Each row below holds a small network's activations on one record, seen along a few directions.
After each row come some of the record's fields: KIV, BEZ, KELEP, SOZI, FUT, VIZA.
A field that a record lacks is written missing.
The largest differences between rows may come from other fields.
In the rows, 500 means zero.
Random noise pushes rows far along 15 fixed directions. That doesn't count. These rows show it; they differ only by the noise:
[552 574 768 282 285 689 716 685 495 556 316 294 476 289 486 793 364 581
 622 710 367 357 277 400 225 414 513]
[545 868 477 289 364 281 609 486 705 391 389 679 715 492 641 342 549 643
 540 703 513 421 619 878 515 556 571]
[598 551 486 403 451 447 629 401 485 419 393 479 476 524 658 580 324 422
 296 380 455 572 474 308 662 558 399]
[544 421 580 427 449 390 475 480 508 366 480 321 564 313 550 455 218 483
 481 579 355 512 423 307 572 347 526]
[472 815 704 353 448 638 474 341 661 417 422 569 733 383 647 259 577 380
 483 666 415 187 578 660 325 175 480]
[546 591 649 347 595 264 303 621 621 802 417 485 705 425 338 424 862 463
 369 433 492 416 351 566 575 273 295]
[564 342 664 563 470 724 680 437 508 552 609 401 515 629 569 557 286 580
 463 529 606 632 500 531 559 434 473]
[597 516 603 420 611 437 440 409 466 623 415 509 701 600 542 437 494 390
 330 365 494 507 419 326 708 270 337]
[404 639 602 471 470 679 491 507 705 347 746 511 502 498 555 325 741 455
 393 420 601 450 523 622 441 269 365]
[744 721 662 575 465 418 493 441 544 387 546 428 731 525 475 530 467 696
 610 544 460 755 892 507 284 419 498]
[563 405 622 661 511 541 502 419 478 632 322 516 528 464 553 402 404 507
 562 555 461 473 597 748 441 667 704]
[519 407 538 726 508 770 634 614 471 170 511 703 503 584 501 339 754 609
 688 416 543 593 445 741 567 456 868]
[560 541 624 460 454 464 510 562 566 510 641 319 427 412 368 735 520 460
 110 279 371 469 517 541 665 431 462]
[523 539 395 710 636 637 465 422 257 436 703 500 304 647 724 735 236 502
 487 494 591 458 471 373 714 269 550]
[432 301 537 636 513 552 507 665 480 727 397 492 259 365 483 670 644 441
 517 540 528 399 194 635 486 665 557]
[465 353 708 692 445  80 272 358 724 437 843 321 761 199 384 673 232 230
 247 694 231 530 713 393 382 558 367]
[701 143 669 622 490 465 618 450 314 694 442 679 275 472 428 635 637 613
 625 633 558 566 838 562 323 758 543]

[471 658 445 574 452 478 485 619 539 364 503 718 531 631 596 428 650 550
 754 446 615 593 642 536 236 794 533]	<KIV:missing BEZ:legub KELEP:missing SOZI:missing FUT:gorut VIZA:noki>
[475 412 691 209 213 574 784 704 611 156 696 542 562 441 246 453 705 585
 477 406 383 547 646 545 313 652 557]	<KIV:tesi BEZ:fugak KELEP:dop SOZI:zasef FUT:missing VIZA:noki>
[359 750 448 585 596 498 328 538 434 503 581 655 466 566 493 562 786 366
 498 383 523 337 534 509 413 430 460]	<KIV:missing BEZ:legub KELEP:missing SOZI:missing FUT:tum VIZA:zedo>
[611 426 485 540 534 670 679 484 443 703 486 597 383 726 536 594 557 598
 495 448 679 613 532 620 535 659 420]	<KIV:missing BEZ:fugak KELEP:dop SOZI:toz FUT:missing VIZA:zedo>
[384 381 302 473 475 480 650 527 504 111 627 752 323 476 511 345 879 472
 481 451 544 544 406 558 711 530 566]	<KIV:tesi BEZ:fugak KELEP:netob SOZI:toz FUT:missing VIZA:noki>
[585 497 354 416 608 341 294 336 325 384 430 589 253 402 735 181 477 536
 626 535 577 447 741 234 539 271 420]	<KIV:ret BEZ:legub KELEP:missing SOZI:missing FUT:tum VIZA:noki>
[568 341 623 180 503 415 482 528 499 709 318 574 610 507 490 250 503 555
 556 593 569 368 428 394 609 301 371]	<KIV:missing BEZ:legub KELEP:missing SOZI:missing FUT:tum VIZA:zedo>
[453 184 418 336 362 364 637 444 532 593 547 577 274 377 568 395 375 575
 648 804 599 465 614 553 364 833 385]	<KIV:missing BEZ:fugak KELEP:darid SOZI:zasef FUT:missing VIZA:zedo>
[614 552 432 547 592 315 351 382 543 656 551 243 309 218 426 541 549 664
 410 703 439 509 578 699 585 264 475]	<KIV:missing BEZ:fugak KELEP:kidat SOZI:toz FUT:missing VIZA:noki>
[583 612 406 666 638 243 361 496 567 551 376 555 759 590 422 541 761 365
 412 324 473 793 423 383 574 606 355]	<KIV:ret BEZ:fugak KELEP:fus SOZI:toz FUT:missing VIZA:zedo>
[437 708 552 442 372 559 601 483 707 294 423 371 632 297 534 438 488 522
 487 659 366 474 354 741 420 432 618]	<KIV:tesi BEZ:fugak KELEP:dop SOZI:zasef FUT:missing VIZA:noki>
[568 364 558 648 481 622 718 357 529 434 367 550 623 422 474 785 499 333
 327 646 348 521 229 517 666 466 570]	<KIV:tesi BEZ:fugak KELEP:zired SOZI:zasef FUT:missing VIZA:zedo>
[537 566 214 692 538 467 540 449 580 419 470 527 270 489 690 478 539 577
 556 534 634 673 411 672 591 672 516]	<KIV:missing BEZ:zito KELEP:missing SOZI:missing FUT:missing VIZA:noki>
[516 512 397 733 541 391 349 284 543 442 525 517 362 351 577 470 661 347
 559 532 479 652 788 335 119 740 289]	<KIV:missing BEZ:fugak KELEP:darid SOZI:zasef FUT:missing VIZA:noki>
[476 536 418 575 519 347 460 587 521 488 506 406 730 595 531 462 240 580
 641 502 509 703 321 497 625 566 584]	<KIV:tesi BEZ:legub KELEP:missing SOZI:missing FUT:tez VIZA:zedo>
[396 632 471 489 510 557 509 483 589 705 449 415 641 588 580 532 342 528
 613 705 628 474 343 577 409 455 419]	<KIV:tesi BEZ:zito KELEP:missing SOZI:missing FUT:missing VIZA:zedo>
[594 743 515 508 581 427 377 373 430 518 509 473 616 470 402 518 482 536
 385 474 336 351 781 696 577 337 656]	<KIV:missing BEZ:fugak KELEP:kidat SOZI:toz FUT:missing VIZA:zedo>
[413 493 537 649 509 691 572 475 503 368 363 599 573 594 564 452 640 395
 608 451 537 602 362 410 390 539 540]	<KIV:missing BEZ:legub KELEP:missing SOZI:missing FUT:tum VIZA:noki>
[613 206 885 334 427 478 579 567 367 679 586 214 630 423 120 601 309 738
 437 568 335 487 686 588 590 263 688]	<KIV:ret BEZ:legub KELEP:missing SOZI:missing FUT:tum VIZA:noki>
[543 368 416 450 442 294 585 568 476 349 526 548 480 499 444 445 435 698
 579 621 498 625 577 587 667 582 668]	<KIV:missing BEZ:fugak KELEP:fus SOZI:toz FUT:missing VIZA:noki>
[460 438 505 801 652 523 274 413 419 816 395 278 592 527 599 458  99 399
 544 473 457 502 334 612 528 634 619]	<KIV:missing BEZ:fugak KELEP:zired SOZI:zasef FUT:missing VIZA:noki>
[489 295 540 452 376 752 623 514 536 381 584 290 206 512 470 286 455 691
 578 343 637 725 747 408 296 612 471]	<KIV:missing BEZ:legub KELEP:missing SOZI:missing FUT:tum VIZA:noki>
[453 350 408 459 478 551 618 273 401 453 329 567 383 359 643 556 332 313
 413 723 360 251 366 407 621 504 573]	<KIV:missing BEZ:fugak KELEP:netob SOZI:zasef FUT:missing VIZA:noki>
[736 646 451 565 573 526 495 495 345 225 492 582 482 483 472 532 642 668
 572 452 404 590 678 488 583 234 699]	<KIV:ret BEZ:fugak KELEP:dop SOZI:zasef FUT:missing VIZA:zedo>
[511 601 504 576 546 479 385 465 328 449 432 673 346 389 478 665 728 306
 415 387 318 275 643 419 388 587 563]	<KIV:missing BEZ:fugak KELEP:netob SOZI:zasef FUT:missing VIZA:noki>
[475 539 521 544 505 502 485 503 596 528 519 557 682 582 414 438 564 429
 381 388 443 453 521 722 535 640 585]	<KIV:missing BEZ:fugak KELEP:dop SOZI:zasef FUT:missing VIZA:noki>
[473 529 516 534 491 536 616 562 453 706 476 575 655 794 467 689 367 517
 438 432 578 535 448 598 598 710 518]	<KIV:missing BEZ:fugak KELEP:zired SOZI:toz FUT:missing VIZA:zedo>
[414 660 279 396 442 509 606 572 450 319 471 560 443 589 670 401 322 595
 620 506 558 442 380 604 636 581 694]	<KIV:ret BEZ:zito KELEP:missing SOZI:missing FUT:missing VIZA:noki>
[229 633 437 466 470 511 297 532 807 473 544 299 579 343 536 189 505 339
 490 496 513 415 288 530 343 449 372]	<KIV:missing BEZ:zito KELEP:missing SOZI:missing FUT:missing VIZA:zedo>
[534 598 584 481 534 949 713 563 455 295 690 742 523 812 491 601 852 423
 341 165 579 488 412 447 630 261 426]	<KIV:missing BEZ:fugak KELEP:darid SOZI:toz FUT:missing VIZA:zedo>
[407 680 487 659 654 585 300 519 565 731 377 427 583 631 554 416 471 395
 336 256 551 409 343 694 683 462 560]	<KIV:missing BEZ:legub KELEP:missing SOZI:missing FUT:tum VIZA:zedo>
[592 664 528 336 342 212 533 653 689 366 630 368 584 369 326 706 498 673
 427 547 410 652 662 449 410 522 390]	<KIV:missing BEZ:zito KELEP:missing SOZI:missing FUT:missing VIZA:zedo>
[462 466 420 507 562 416 438 578 394 350 748 672 504 545 464 775 509 335
 381 486 453 304 324 304 776 291 487]	<KIV:missing BEZ:legub KELEP:missing SOZI:missing FUT:tez VIZA:zedo>
[618 673 435 498 517 643 540 441 515 545 249 542 511 616 600 486 576 441
 469 314 548 553 498 359 439 587 400]	<KIV:missing BEZ:legub KELEP:missing SOZI:missing FUT:tez VIZA:zedo>
[548 452 553 468 435 284 523 418 578 635 517 380 601 538 416 623 328 442
 220 383 445 638 684 425 562 730 363]	<KIV:ret BEZ:legub KELEP:missing SOZI:missing FUT:tum VIZA:zedo>
[414 329 438 418 484 219 417 593 502 408 545 591 541 491 419 266 443 497
 492 421 460 464 550 544 665 657 636]	<KIV:missing BEZ:zito KELEP:missing SOZI:missing FUT:missing VIZA:noki>

Here are new rows. What are their fields?
[561 539 625 471 390 508 619 515 679 521 431 484 702 485 507 509 455 532
 601 627 503 618 483 542 322 605 415]	<KIV:missing BEZ:legub KELEP:missing SOZI:missing FUT:tez VIZA:zedo>
[533 782 538 578 562 462 258 435 624 731 316 254 542 381 505 333 683 460
 535 351 514 668 604 490 112 592 245]	<KIV:tesi BEZ:fugak KELEP:zired SOZI:zasef FUT:missing VIZA:noki>
[229 438 608 654 586 845 454 592 220 763 640 729 403 799 610 617 410 293
 658 423 663 177 398 570 345 612 578]	<KIV:ret BEZ:zito KELEP:missing SOZI:missing FUT:missing VIZA:zedo>
[598 682 377 450 630 485 397 319 503 665 536 296 377 510 644 481 295 651
 351 586 591 440 514 600 762 115 422]	<KIV:missing BEZ:zito KELEP:missing SOZI:missing FUT:missing VIZA:noki>
[474 807 585 614 512 653 594 666 630 551 704 450 801 718 410 881 461 600
 428 557 516 457 262 815 623 281 612]	<KIV:missing BEZ:zito KELEP:missing SOZI:missing FUT:missing VIZA:noki>
[606 403 431 453 444 662 798 405 568 461 305 602 364 463 615 593 724 491
 470 619 588 611 250 436 564 482 362]	<KIV:ret BEZ:legub KELEP:missing SOZI:missing FUT:tez VIZA:noki>
[427 725 432 299 477 240 375 419 470 464 774 390 573 560 604 516 207 560
 508 634 576 485 737 257 486 296 259]	<KIV:ret BEZ:legub KELEP:missing SOZI:missing FUT:tum VIZA:noki>
[446 770 428 175 321 414 620 546 548 677 348 501 306 526 635 539 425 592
 468 522 596 352 580 643 381 792 375]	<KIV:missing BEZ:legub KELEP:missing SOZI:missing FUT:tum VIZA:noki>
[391 315 631 464 526 507 454 439 635 472 659 550 705 616 516 209 516 440
 503 538 675 575 522 395 519 305 314]	<KIV:ret BEZ:legub KELEP:missing SOZI:missing FUT:tum VIZA:noki>
[561 233 527 366 395 533 706 446 733 366 246 437 566 342 384 353 667 452
 354 498 432 674 292 352 619 479 420]	<KIV:missing BEZ:legub KELEP:missing SOZI:missing FUT:tum VIZA:zedo>
[494 437 394 583 517 209 367 349 492 841 614 394 280 291 607 894 175 401
 391 855 460 326 559 497 423 689 290]	<KIV:missing BEZ:fugak KELEP:darid SOZI:zasef FUT:missing VIZA:zedo>
[587 587 512 346 519 301 370 793 478 438 649 494 654 457 238 594 623 657
 556 464 394 397 447 491 623 211 587]	<KIV:missing BEZ:zito KELEP:missing SOZI:missing FUT:missing VIZA:zedo>
[524 457 440 645 487 708 523 429 495 370 299 370 430 576 634 430 263 359
 412 172 458 655 487 262 500 732 557]	<KIV:missing BEZ:legub KELEP:missing SOZI:missing FUT:tum VIZA:noki>
[395 462 512 457 454 518 591 709 471 498 460 494 768 845 461 470 294 497
 584 207 585 732 328 289 520 800 508]	<KIV:missing BEZ:zito KELEP:missing SOZI:missing FUT:missing VIZA:noki>
[514 469 563 363 410 559 571 553 270 299 402 768 356 401 554 641 529 361
 635 561 350 212 541 189 304 511 581]	<KIV:missing BEZ:zito KELEP:missing SOZI:missing FUT:missing VIZA:zedo>
[462 413 431 357 531 391 403 779 461 620 599 294 306 560 412 487 591 609
 478 187 643 706 296 200 597 505 264]	<KIV:missing BEZ:legub KELEP:missing SOZI:missing FUT:tum VIZA:noki>
[678 492 565 340 418 102 385 638 525 469 289 491 587 168 331 558 626 568
 687 691 292 541 555 243 249 517 446]	<KIV:missing BEZ:zito KELEP:missing SOZI:missing FUT:missing VIZA:zedo>
[362 713 326 470 496 620 544 527 638 192 557 600 556 589 601 279 695 409
 465 324 542 524 351 513 572 480 490]	<KIV:missing BEZ:fugak KELEP:kidat SOZI:toz FUT:missing VIZA:noki>
